A small network was shown many inputs. Here are its activations along a few directions, one row for each input.
In each table, some parts of the input vary, and every possible input appears once, in random order.
Descriptions start from the smaller parts, as in this example, which fits no table here: one of 2 separate values, together with either a single point or one of 9 places around a ring or (one of 6 places along a line, together with one of 8 places around a ring).
Shared parts are said once, and a part with two or three values counts as separate values.
In the rows, 128 means zero.

A family of inputs:
x1: [ 79 105  18 190  29 131 180  85  99 120 154  50 162  77  85  97  55 170
 178 137]
x2: [190 155 126 125 183 102 130 155 168  35  53 197  75 103 116 164 134  84
  76 178]
x3: [ 52  50  92  98 102  91 144  74 102 111 137  48 123 107 121 104  51 121
 197 101]
x4: [128 146 202 154 123 186  98 197 130 240 195 166 161 157 141 158 177 125
  72 119]
x5: [184 171  93 142 168  83  80 189 151  45 114 207 109  87 127 143 117 105
  53 158]
x6: [190 173 120  70 177  61 100 101 129  25  68 164  94 127 148  93 154 128
 148 114]
x7: [171 208 157 188  58 215 152 119 107 236 171 123 196 172 142 100 216 200
 131 107]
x8: [136 159 226  95 129 173 115 100 111 215 150 110 152 204 177 109 199 152
 153  70]
x9: [ 46  24 111 110 125 121 185  83 125 124  99  44 100 113 101 136  57  97
 182 145]
x10: [ 51  62  54 123 102  84 104 116 108 113 182  76 144  94 119 119  32 133
 159 105]
x11: [192 153 135  86 198  98 136 105 153  31  24 162  68 134 130 127 154 105
 134 161]
x12: [128 156 191 114 128 161  79 151 114 221 204 145 172 186 168 120 184 159
 121  71]
x13: [132 130 246 102 156 205 156 111 134 233 113 114 125 206 155 139 210 123
 142 117]
x14: [183 180  78  98 173  57  62 144 132  28 118 188 119 112 148 109 128 138
 108 113]
x15: [129 131 239 142 139 208 149 163 147 236 142 149 127 177 138 177 195 103
  89 138]
x16: [226 228  41 169 104 101 134 117 132  26  80 174 137  88 114  84 169 177
 124 151]
x17: [ 45  47  71 155  98 104 123 164 125 136 176 104 134  72  91 152  29 103
 109 150]
x18: [ 42  26 103 144 111 122 177 132 140 127 123  83 104  88  84 172  41  82
 128 167]
Q: Describe the family of inputs behind these rows.
A: one of 3 separate values, together with either a single point or one of 5 places around a ring
Q: The inputs of x16 and x7 match in every part but the choice among 3 separate values. If x14 is changed in the same way as x16 into x7, which row does it become?
A: x12
Q: Start at x8 and move only the place on the ring of 5, one step at a time. The first step leads to x13. Which rows follow, in order?
A: x15, x4, x12

A family of inputs:
x19: [147 157 182 135 129 165 118 152 137 182 151 163 144 162 142 151 186 135
 102 115]
x20: [138 152 173 141 125 171 116 150 129 200 167 144 155 166 147 140 180 145
 109 112]
x21: [130 141 194 123 137 183 119 129 118 215 145 114 148 179 155 124 178 141
 131 110]
x22: [106  83  87 113 160  93 133 119 139  72  96 109 100 108 114 136  77 110
 138 154]
x23: [135 152 175 143 123 175 104 153 119 214 166 131 160 163 149 127 172 147
 110 115]
x24: [121 119  79 145  89 110 153 104 120  92 115 107 129  90 106 113  94 133
 149 135]
x25: [166 166 203 127 143 158 110 162 136 175 131 177 129 153 145 142 187 116
  88 127]
x26: [163 157 221 107 157 164 124 140 137 175 109 160 115 168 150 138 192 108
 107 122]
x27: [107 102  73 153 123 112 142 138 134  90 122 114 116  90 102 141  77 116
 118 159]
x28: [ 90  81 105 130 107 113 162 104 127 104 114  91 114 100 106 129  75 110
 150 139]
x29: [ 96  83  90 100 149  77 120 112 128  68 118 103 103 105 123 127  68 109
 149 128]
x30: [103  98  72 122 132  79 108 136 126  71 139 123 118  91 118 131  64 113
 127 129]
x31: [ 87  80 103 105 119  84 139 109 121  92 119 104 111  99 112 121  76 109
 153 125]
x32: [187 191 195 121 142 153 119 141 130 156 115 171 131 159 151 120 204 132
 104 119]
x33: [118 119  78 121 102  84 131 108 119  76 125 122 127  89 111 100  91 133
 152 121]
x34: [ 97  97  87 149  93 112 148 125 124 109 131 111 127  86 101 135  73 114
 128 140]
x35: [143 148 202 115 141 173 131 127 139 184 129 148 131 178 148 149 190 128
 123 111]
x36: [112  99  68 135 144  94 121 143 139  73 121 129 115  93 109 137  72 115
 114 154]
x37: [136 124  58 131 142  89 126 120 132  56 100 124 116  98 115 114  96 134
 134 148]
x38: [101  85  91 132 138 112 155 116 135  87 100  93 102 105 107 138  81 110
 142 159]
x39: [170 183 177 128 125 163 126 128 132 166 134 161 144 171 148 130 200 151
 120 109]
x40: [160 177 167 135 122 168 125 128 122 182 150 142 155 174 152 119 196 162
 127 104]
x41: [132 126  66 148 119 110 146 114 131  73 103 113 118  95 107 120  97 135
 141 156]
x42: [133 142 193 120 137 179 130 125 129 202 145 129 142 183 152 139 184 139
 130 108]
x43: [126 122  64 118 131  76 112 112 123  54 121 120 119  96 124 108  85 132
 147 124]
x44: [ 95  95  86 125 105  87 126 130 122  93 142 125 125  84 105 123  70 113
 131 127]
x45: [157 176 167 138 121 171 113 132 111 195 150 126 161 170 154 104 191 164
 129 106]
Q: Describe the family of inputs behind these rows.
A: one of 3 separate values, together with either one of 4 places along a line or one of 5 places around a ring
Q: The inputs of x33 and x31 match in every part but the choice among 3 separate values. If x41 is changed in the same way as x33 into x31, which row does it become?
A: x38
Q: Which other rows does x30 become when the place on the ring of 5 takes its other values? List them by row number.
A: x27, x34, x36, x44

A family of inputs:
x46: [197 209 217 114 117 164 131 114 128 164 130 175 139 177 162 120 230 143
 128  84]
x47: [183 193 180 124 136 167 115 135 133 186 128 174 156 182 149 119 231 170
 118 115]
x48: [ 95  82  83 108 135  77 121 106 108  79 107  73 110  89 121  93  64 115
 165 135]
x49: [ 98  74  73 110 166  95 146 101 146  51  78 100  85 108 110 152  60 102
 148 162]
x50: [110 119  67 153  69 109 152 117 124 101 133 131 143  81  95 127  98 138
 137 127]
x51: [192 201 239 111 130 163 122 132 120 175 116 166 126 165 162 112 216 117
 110  99]
x52: [159 155 209 108 162 164 116 154 144 188 120 181 135 183 147 144 216 134
 100 122]
x53: [170 178 243  99 140 161 126 133 134 170 125 179 115 176 157 145 217 110
 116  97]
x54: [109 100  94 150  85 107 142 136 116 112 120 121 131  66  98 118  78 105
 117 143]
x55: [180 180 205 121 150 167 107 154 127 194 114 166 145 170 150 108 215 142
  98 127]
x56: [124 111  39 129 141  96 146  89 133  37  90  91 105 105 110 115  77 140
 168 152]
x57: [ 98  92  57 110 123  78 136  87 120  63 118  85 126 107 119 101  81 143
 178 115]
x58: [137 140  71 133 146  78  79 160 119  68 135 140 120  84 129 117  77 117
 101 143]
x59: [100  86  87 142 130 108 167 127 151  76  97 124  98  93  95 170  75  97
 116 170]
x60: [146 150  48 139 135  80  91 141 132  49 152 154 136 100 128 122  94 147
 116 120]
x61: [133 137 195 127 164 190 117 158 143 221 152 150 147 190 150 152 197 139
 101 125]
x62: [143 168 190 154 106 206 127 124 122 225 185 115 168 196 165 140 191 164
 131  90]
x63: [ 92 101  73 121  83  88 141 102 113 102 149 110 141  99 108 102  82 143
 162 107]
x64: [ 89  91 100 117  96  86 126 121 101 118 138  97 126  82 108  94  66 115
 148 128]
x65: [ 87  80 104 135  99 106 146 136 138 107 128 136 117  83  94 157  81  95
 121 138]
x66: [159 171 166 145 138 192 117 140 133 216 161 146 167 191 154 123 212 175
 117 114]
x67: [152 164 192 142 149 194 104 161 123 228 148 133 154 176 152 113 196 149
 103 133]
x68: [ 69  64 107 103 111  86 137 117 125 111 140 116 117 100 106 136  66 104
 144 118]
x69: [125 125  51 163 101 111 171 111 137  65 105 117 122  90  95 137  93 139
 133 159]
x70: [118 134 216 135 133 202 128 142 131 231 176 120 148 195 159 167 176 129
 116 101]
x71: [ 75  60  93  94 147  77 129 104 131  74 113  91 100 105 117 133  66 106
 163 129]
x72: [123  93  64 125 156  94 140 104 126  51  72  84  94  91 115 110  58 109
 147 167]
x73: [118 113  83 118 159  78  87 160 143  60 145 157 107 100 125 154  78 107
 103 136]
x74: [134 162 213 149 118 208 117 141 111 240 169 104 157 182 163 134 175 140
 116 108]
x75: [125 110  80 161 116 109 157 132 128  78  95 104 106  73  97 125  74 107
 119 178]
Q: The inputs of x48 and x57 match in every part but one. If x67 is changed in the same way as x48 into x57, which row does it become?
A: x66
Q: Describe the family of inputs behind these rows.
A: one of 3 separate values, together with either a single point or one of 4 places along a line or one of 5 places around a ring
Q: List by row number the other rows that have the choice among 3 separate values in common with x70.
A: x49, x52, x53, x59, x61, x65, x68, x71, x73
Q: Which other rows does x51 become when the place on the line of 4 takes its other values? List them by row number.
A: x55, x67, x74

A family of inputs:
x76: [ 84  77 185 109 150 151 149 129 138 173 123 104 102 149 125 161 118  90
 131 139]
x77: [113 141 190 145 100 197 128 133 112 248 180 110 170 174 149 131 179 154
 128 100]
x78: [155 128  72 118 159  65 116 134 141  15  85 155  86  78 113 129  88  98
 120 158]
x79: [133 106 137  91 183  90 118 136 145  70  80 146  85 124 126 148 116  92
 117 149]
x80: [ 87  55 113 105 165  95 144 132 146  76  95 114  82 101 104 159  56  77
 127 157]
x81: [204 214 177 125 143 147 102 149 134 140 124 193 141 157 152 114 217 150
  96 113]
x82: [156 148  51 131 127  67 121 128 127  26 102 152 115  73 108 104  95 127
 125 140]
x83: [117  91 175  99 176 134 134 128 148 136  95 131  94 147 133 162 132  84
 121 140]
x84: [ 80  83 163 131 120 157 149 123 126 182 147  86 130 146 130 144 120 117
 141 120]
x85: [ 81  87 110 144  83 143 141 109 107 164 164  77 155 122 119 122  93 140
 159 111]
x86: [108 103 242 106 153 184 134 146 139 225 139 131 122 184 148 165 173 101
 104 126]
x87: [165 170  66 144 107 100 113 115 122  81 130 141 148 107 126  92 129 166
 133 120]
x88: [154 126 158  98 182 120 125 134 148 101  80 163  87 139 136 148 147  97
 110 149]
x89: [139 127 239  99 176 171 123 147 146 187 111 157 111 184 153 162 180  93
  95 130]
x90: [ 49  44  95 135 112 113 151 119 127 123 143  70 119  97 107 143  48 104
 148 136]
x91: [ 91 110 133 150  88 164 146 113 109 193 164  85 156 137 126 125 126 148
 150 113]
x92: [123 136  26 161  80  97 133 115 109  81 153 104 154  80 106  91  78 163
 148 133]
x93: [ 67  57 159 102 149 127 144 124 138 147 122  94  96 131 119 160  83  83
 137 140]
x94: [186 166 138 114 167 109 113 137 144  69  87 174  96 125 134 130 158 112
 114 144]
x95: [200 215 154 148 116 159 101 140 128 164 148 173 167 160 155 103 214 179
 106 107]
x96: [ 63  63 136 124 119 133 144 117 126 155 145  77 124 128 124 142  86 111
 147 122]
x97: [ 60  71  65 153  80 121 147 108 110 133 159  70 144  89 103 125  54 135
 157 129]
x98: [199 195 197 113 181 149  96 155 150 132  99 194 119 167 157 135 209 129
  88 134]
x99: [167 171  83 125 137  90 114 128 130  53 104 155 121 110 125 110 131 140
 124 131]
x100: [170 160 215 100 193 159 112 152 151 153  97 181 109 171 158 160 198 102
  88 130]
x101: [136 157  66 152  78 113 130 111 108 118 152 120 163 110 120  90 117 172
 150 113]
x102: [167 150 106  96 163  86 110 132 143  49  84 163  95 111 132 125 126 111
 118 138]
x103: [ 54  39 119 114 141 106 150 126 138 115 120  88  91  99 103 161  46  77
 138 154]
x104: [ 86 101  44 160  68 106 141 109 104 109 165  92 157  85 102 104  65 157
 163 127]
x105: [153 176  94 159  79 136 134 118 110 144 153 130 169 127 126  93 152 178
 144 112]
x106: [102 128  80 150  72 129 132 107 105 140 160  91 159 117 119 111  98 162
 153 111]
x107: [187 187 118 128 134 111 119 132 130  82 105 171 126 120 129 106 166 142
 117 126]
x108: [172 203 154 155  89 170 117 138 114 200 169 153 182 163 150 102 204 184
 122  99]
x109: [147 153  28 153  95  79 120 122 119  51 129 132 138  80 106  93  88 154
 140 134]
x110: [180 188  92 148 106 123 121 125 118 105 136 151 149 126 133  88 159 170
 128 118]
x111: [102 114 218 128 131 191 132 143 128 236 164 111 146 184 153 148 174 124
 119 107]
x112: [142 174 173 157  90 188 118 136 104 228 180 122 176 168 146 109 189 175
 125  99]
x113: [119 146 108 157  73 153 137 113 106 166 162 100 165 134 125 113 132 168
 147 110]
x114: [101  72 149  91 176 109 129 123 147 109  93 121  88 129 128 160  98  77
 127 142]
x115: [121  91  92 106 177  76 130 133 146  40  75 138  83  85 113 153  75  79
 116 159]
Q: Describe the family of inputs behind these rows.
A: one of 4 places along a line, together with one of 10 places around a ring
Q: The inputs of x79 and x115 match in every part but the place on the line of 4. If x93 is changed in the same way as x79 into x115, which row does it become?
A: x103
Q: Which other rows does x84 become when the place on the ring of 10 takes its other values? List them by row number.
A: x76, x83, x88, x91, x94, x105, x107, x110, x113
Q: Which other rows does x107 become when the place on the line of 4 takes its other values? List them by row number.
A: x81, x82, x99
Q: Start at x104 and move only the place on the line of 4, one step at a time. The first step leads to x106. Which rows follow, in order?
A: x113, x112
